A small network was shown many inputs. Here are its activations along a few directions, one row for each input.
In each table, some parts of the input vary, and every possible input appears once, in random order.
A made-up example of a description, with smaller parts first: one of 8 places around a ring, together with either a single point or one of 11 places around a ring or (one of 3 separate values, together with one of 4 places along a line).
Shared parts are said once, and a part with two or three values counts as separate values.
In the rows, 128 means zero.

Other details of the inputs shift rows strongly along three fixed directions, in all tables alike. That doesn't count.

Rows:
x1: [131 134 152 141  87  92 139 110 155  87 181 111  72]
x2: [139  91 114 165 191 159 132 107 109 156  87 130 138]
x3: [114 169 147 119 100 107 113 148 151 118 154 116 104]
x4: [186 126 115 138  76  95 133 154  69 151 113 105 175]
x5: [ 90 154 136 114 108 136 123 144 167 131 143 165  97]
x6: [ 71 134 130 100  66 173 109 145 200 156 101 172 105]
x7: [121 120 130 116 109 100 130 147 155 113 160 140  91]
x8: [127 128 134 118 101 100 147 130 133  85 181 123  93]
x9: [ 89 109 121 135 218 165 186  88 164 149  99 154 108]
x10: [132 161 136 117  86  97 103 148 120 104 147 111 144]
x11: [164  98 126 151 209 127 117 114  78 125 103 102 158]
x12: [165 124 119  95 113 161  94 188  63 194  74 165 182]
x13: [ 83 130 119 147 216 178 136  79 151 138 115 162 117]
x14: [111 108 145 136 196 159 142  91 128 111 124 114 122]
x15: [103  90 126 142 194 138 138  93 148 114 122 110 136]
x16: [168 127 124 122  96 156 129 183  75 214  61 139 172]
x17: [173 102 122 150 204 135 132 133  55 155  87 101 181]
x18: [159  95 103 146 190 122 116  91  76 105 121 129 174]
x19: [148 137 113 109  85 183 126 150 145 164 115 141 152]
x20: [103 125 111 150 192 144 129  74 129 102 131 146 143]
x21: [128 128 139 111  84 174 121 153 116 175  98 146 132]
x22: [103 122 134 130 106 139 118 133 184 133 123 145  80]
x23: [116 125 130 132  81 131 138 130 150 104 150 119  83]
x24: [172 168 125 152  84  65 109 126 101 107 170  96 109]
x25: [164 130 124 125  83  76 136 145  87  72 187 105 113]
x26: [105 134 154  96 105 152 136 139 142 151 137 163 112]
x27: [130 103 124 133 192 169 142  98  92 134 115 144 147]
x28: [109 120 132 146 106 112 149 134 179 127 143 125  74]
x29: [105 127 137 115  83 165 135 142 153 147 119 141  97]
x30: [141 123 135 109  88  89 110 155 128 109 147 102 136]
x31: [163 132 116 121  99  87 106 140  87  96 149 132 159]
x32: [137  96 108 164 180  76 160  80 123  69 176 104 125]
x33: [115 103 121 149 204 136 170  99 137 132 123 139 117]
x34: [107  92 115 162 162 128 133  72 169  98 136 121 104]
x35: [156 116 145 179 170  96 144  60 113  73 167 100 102]
x36: [157 117 115 137 191 160 138  98 119 109 133 104 164]
x37: [122 152 148 130 113  89 115 140 154  81 161 113  95]
x38: [ 63 160 129 106  63 177 113 137 198 171 109 164 106]
x39: [ 77 127 149  87 116 185 141 138 167 166 120 178 103]
x40: [109 163 135  96 130 179 103 158 118 198  82 142 148]
x41: [ 92 118 127 103  84 104 131 136 188 104 170 145  91]
x42: [ 94 168 125 120  56 113 117 121 182 127 158 128  88]
x43: [117 124 140  93 130 179 100 174 127 185  70 149 146]
x44: [121 125 146 114 105 103 128 167 155 127 144 111 101]
x45: [188 142 159 110 103 110 110 160  48 141 125 104 171]
x46: [179 112 140 137 199 153 121 112  36 143  94 105 189]
x47: [199 120 120 140  95 103 100 165  61 150 108 113 157]
x48: [ 72 113 125 117  92 171 143 138 195 174 100 154 109]
x49: [143 137 151 126  89  62 140 134 133  52 200  77  84]
x50: [ 92 124 124 169 200 183 126  78 157 139  94 152 112]
x51: [155 150 133 122  99  91  99 145  97  95 139 106 159]
x52: [163 102 112 164 192  92 152 109  87 103 148 112 135]
x53: [136 105 107 159 186 148 167  77 113 146  83 118 154]
x54: [138 133 141 132  89  39 157 133 152  68 191  75 103]
x55: [145 140 134 110 101  86 157 144 123 122 132  93 140]
x56: [124 109 121 168 190 149 121  85 138 114 106 137 113]
x57: [ 85 128 109 150 201 153 137  60 149 106 135 145 129]
x58: [ 64 170 136  85  85 154 115 142 189 153 128 137 106]
x59: [101 121 117 167 161 134 125  67 165  84 133 132 109]
x60: [137 124 117  99  96 138 143 167 101 179 102 148 172]
x61: [ 81 106 128 132 205 173 121  83 164 113  99 138 134]
x62: [110 159 149 124 112 111 114 145 155 108 148 121 102]
x63: [149 139 130 129  94 113 157 149 126 159 106 122 117]
x64: [ 93 158 134 123  94 171 112 142 166 176 103 159 105]
x65: [133 115 131 139 207 160 110 114 104 132  86 129 152]
x66: [161 135 120  96 112 163  93 186  63 188  73 171 184]
x67: [143 113 109 156 181  71 183  71 122  72 163 101 124]
x68: [115 104 130 154 170  83 155  91 158  71 170  85 109]
x69: [142 151 121 145  81 103 106 125 118 110 141 122 137]
x70: [ 90 102 130 129 181 146 123  92 171 103 121 124 120]
x71: [178 115 110 116  92  92 115 165  63 138 135 124 182]
x72: [ 52 155 116  83 112 194 124 129 179 186 104 181 121]
x73: [201 140 106 109  94 124 124 159  75 129 150 123 183]
x74: [104 154 141 130  67 116 114 145 183 115 144 145  75]
x75: [111 115 126  92 111 173 124 185 128 201  88 174 141]
x76: [115 133 149 119 113 100 156 154 164 127 144 108  95]
x77: [191 121 112 133  79 104  91 150  64 135 110 115 177]
x78: [161 131 136 116  99 108 123 157  80 101 146  91 136]
x79: [153 144 143 116 113  83 158 157 119 129 131  96 121]
x80: [165 163 118 126 113  89 112 139  78 129 156 123 138]
x81: [185 149 122 124 107 102  98 167  51 131 124 140 171]
x82: [109 146 126 128  93  76 125 115 165  58 189 134  97]
x83: [ 88 109 124 113  83 165 126 146 176 173 101 152 121]
x84: [121 133 118 147 205 159 113  84  99 128 100 115 173]
Each input here is: one of 3 separate values, together with either a single point or one of 5 places along a line or (one of 2 separate values, together with one of 11 places along a line).
Changing only the choice among 3 separate values turns x56 into x65. The same change can be made to x24. Which row results?
> x40
Changing only the choice among 3 separate values turns x54 into x60. The same change can be made to x14. Which row results?
> x27
Which other rows does x55 become when the place on the line of 11 takes its other values? List them by row number.
> x10, x15, x30, x51, x54, x58, x61, x68, x70, x84
Start at x45 and move only the place on the line of 5, one step at a time. The first step leads to x46. Which rows follow, in order?
> x14, x49, x78
Which other rows does x16 become when the choice among 3 separate values takes its other values? List them by row number.
> x33, x76
Which other rows does x50 become when the choice among 2 separate values takes its other values? List them by row number.
> x69

Rows:
x85: [ 94 131 116 114 113 169 124 123 159 154 110 156 134]
x86: [119 121 133 129 163 171 142 128 121 178  79 131 139]
x87: [148 137 106 162 136  92 114  80 114  75 162 114 140]
x88: [ 63  90 126 145 221 191 171  72 191 143 106 160  86]
x89: [186  96 123 153 157  96 129 129  68 112 125  90 160]
x90: [165 118 121 163 153  83 142  97  99  83 163 109 118]
x91: [ 98 156 136  62  79 167 108 181 136 170 111 163 157]
x92: [132 144 145 115 102  70 106 142 134  62 185 102 110]
x93: [ 73 111 118 153 206 190 140  65 176 131 111 166 100]
x94: [146 116 134 143 166 116 159 123 112 138 117 103 127]
x95: [114 118 117 135 155 187  91 113 122 156  75 153 157]
x96: [161 119 134 130 104  68 161 150 117 104 169 108 101]
x97: [132 136 129 102  65 152  92 178 122 166  99 143 147]
x98: [115 118 118 175 223 157 132  57 128 115 111 119 126]
x99: [ 95 123 145 121  77  98 134 137 205  90 171 119  64]
x100: [102 171 151  71  85 162 102 184 131 176 105 150 141]
x101: [100 153 130 132  80  99 117 114 184  89 181 145  71]
x102: [185 116 108 150 143  98 133 113  62 112 129 103 175]
x103: [106 149 144 128  91 108 140 131 178 115 152 118  80]
x104: [154 148 116 149 150 155  93 115  71 156  87 130 177]
x105: [184 114 135 105  79 108 122 200  71 168 100 111 170]
x106: [187 103 113 144 154  87 157 126  63 118 129  93 170]
x107: [113 157 140  73  88 157 103 183 118 163 121 165 141]
x108: [100 128 133 118  82  91 161 130 190  98 174 122  81]
Changing only one part turns x105 into x96. The same change can be made to x99. Which row results?
> x90
Describe the family of inputs behind these rows.
> one of 4 separate values, together with either a single point or one of 5 places along a line
List by row number the other rows that have the choice among 4 separate values in common with x106.
> x85, x87, x91, x102, x108
Which other rows does x88 become when the choice among 4 separate values takes its other values? List them by row number.
> x86, x89, x108

Rows:
x109: [ 69 119 138 106 162 173 147 117 189 143 116 148 104]
x110: [141 149 137 107  94 111 111 152 110 122 145 129 136]
x111: [114 133 140  82  85 140 131 186 143 162 118 143 124]
x112: [166 100 111 124 148 163 130 149  61 184  71 138 190]
x113: [150 132 122 119 156 168  94 136  62 162  79 142 198]
x114: [143 154 137  92  65 103 112 180 112 138 140 130 139]
x115: [130 164 140 108  38 115  97 175 141 139 136 132 117]
x116: [124 145 137 148 113  96 129 113 151  88 167 112  86]
x117: [ 63 116 149 114 123 161 152 132 213 152 120 146  72]
x118: [ 90  97 114 141 200 192 156  87 152 152  88 151 132]
x119: [157 121 113 158 147  98 129  93 101  90 154 114 132]
x120: [135 129 116 145 115 102 117 106 133  93 158 121 121]
x121: [157 120 128 159 158  96 141 104 107  98 139  92 125]
x122: [126 114 115 154 158 110 143  89 138  98 147 123 118]
x123: [155 128 125 162 158  92 130 101 106  98 143 100 126]
Changing only one part turns x118 into x112. The same change can be made to x109. Which row results?
> x111
Describe the family of inputs behind these rows.
> one of 3 separate values, together with one of 5 places along a line
Which other rows does x114 become when the choice among 3 separate values takes its other values? List them by row number.
> x122, x123
Which other rows does x116 become when the choice among 3 separate values takes its other values? List them by row number.
> x110, x119

Rows:
x124: [134 112  95 174 230 197 119  50  82 150  71 157 176]
x125: [ 58 151 138 132  93 133 121 105 240 109 160 142  49]
x126: [138  77 103 160 248 174 162  87  84 160  73 146 172]
x127: [150 136 143 141 121  80 142 136 112 110 146  83 119]
x128: [ 89 111 128  81 116 184 114 157 140 171  94 165 148]
x129: [107 151 141  73  91 172  98 184 141 171  91 156 152]
x130: [118 153 137 163 140  84 113  92 154  63 184  99  88]
x131: [ 47  97 128 133 165 181 173 101 229 159 104 169  66]
x132: [107  89 123 148 192 149 180  83 161 112 138 133 102]
x133: [ 54 147 131 103 111 140 128 114 218 109 171 154  75]
x134: [107 112 136 155 120  85 126  91 186  63 172 103  69]
x135: [137 150 125  82  53 110 106 185 119 129 142 133 145]
x136: [104 145 119 112  83 136 120 138 162 135 147 156 122]
x137: [151 127 127 130  80  87 152 145 123 133 139 107 123]
x138: [133 125 137 115 107  83 162 137 148  86 187 106  87]
x139: [148 122 102 161 162 148 112  93  98 139 108 135 163]
x140: [125 126 147 123 119  77 119 123 150  62 180 106 103]
x141: [147 129 107 166 207 196  97  78  58 166  55 147 185]
x142: [ 88  81 117 149 188 143 147  70 171  91 140 139 113]
x143: [185 140 140 124  63  74  87 176  65 110 143  92 157]
x144: [108 119 126  97 101 157 158 158 140 182  98 151 143]
x145: [148 144 122 172 200 141 101  77  66 108 113 118 156]
x146: [162 146 148  93  74  88 123 198 100 148 135 123 135]
x147: [147 157 131 103  28 117  91 188 125 151 115 128 135]
x148: [140 116 134 174 147  57 155  96 157  70 176  90  66]
x149: [ 93 150 123 134 101 105 135  93 179  78 185 148  83]
x150: [167 117 138 128 175 135 140 133  77 135 114 110 156]
x151: [153 133 121 152 212 135 104  87  79 108 125 117 170]
x152: [147 145 148  95  88  99 136 175 112 143 132 110 139]
x153: [120 130 146 104 114 180 132 171 128 190  84 136 130]
x154: [131  96 130 178 206 128 162  66 146  98 135  99  91]
x155: [127 137 137  94  73 168 128 185 124 218  64 140 148]
x156: [199 133 136 156 125  49 127 150  61 100 153  77 136]
x157: [111 128 131  84 105 148 149 168 126 176 105 139 143]
x158: [166 116 104 144 134 138 111 127  82 139  97 126 178]
x159: [175 120 106 151 129  75 126 114  91  72 163 105 155]
x160: [184 182 138 111  70  78  84 161  56 108 157 118 161]
x161: [ 94 162 124  79  90 185 103 156 124 179 102 181 148]
x162: [ 43 115 138  96 142 158 168 132 227 142 137 164  62]
x163: [130 125 125 152 186 147 109 104 113 113 107 113 146]
x164: [209 115 121 156 102  66 146 135  65 104 156  86 141]
x165: [ 93 108 125  99  84 187 113 157 157 187  79 169 140]
Changing only one part turns x131 into x156. The same change can be made to x158. Which row results?
> x163
Describe the family of inputs behind these rows.
> one of 6 places around a ring, together with either one of 3 separate values or one of 4 places along a line
List by row number the other rows that have the place on the ring of 6 in common with x140.
> x129, x146, x150, x151, x152, x160
Start at x149 and move only the place on the line of 4, one step at a time. The first step leads to x136. Which rows follow, in order?
> x159, x142
List by row number the other rows that have the place on the ring of 6 in common with x154.
> x125, x134, x141, x147, x148, x155
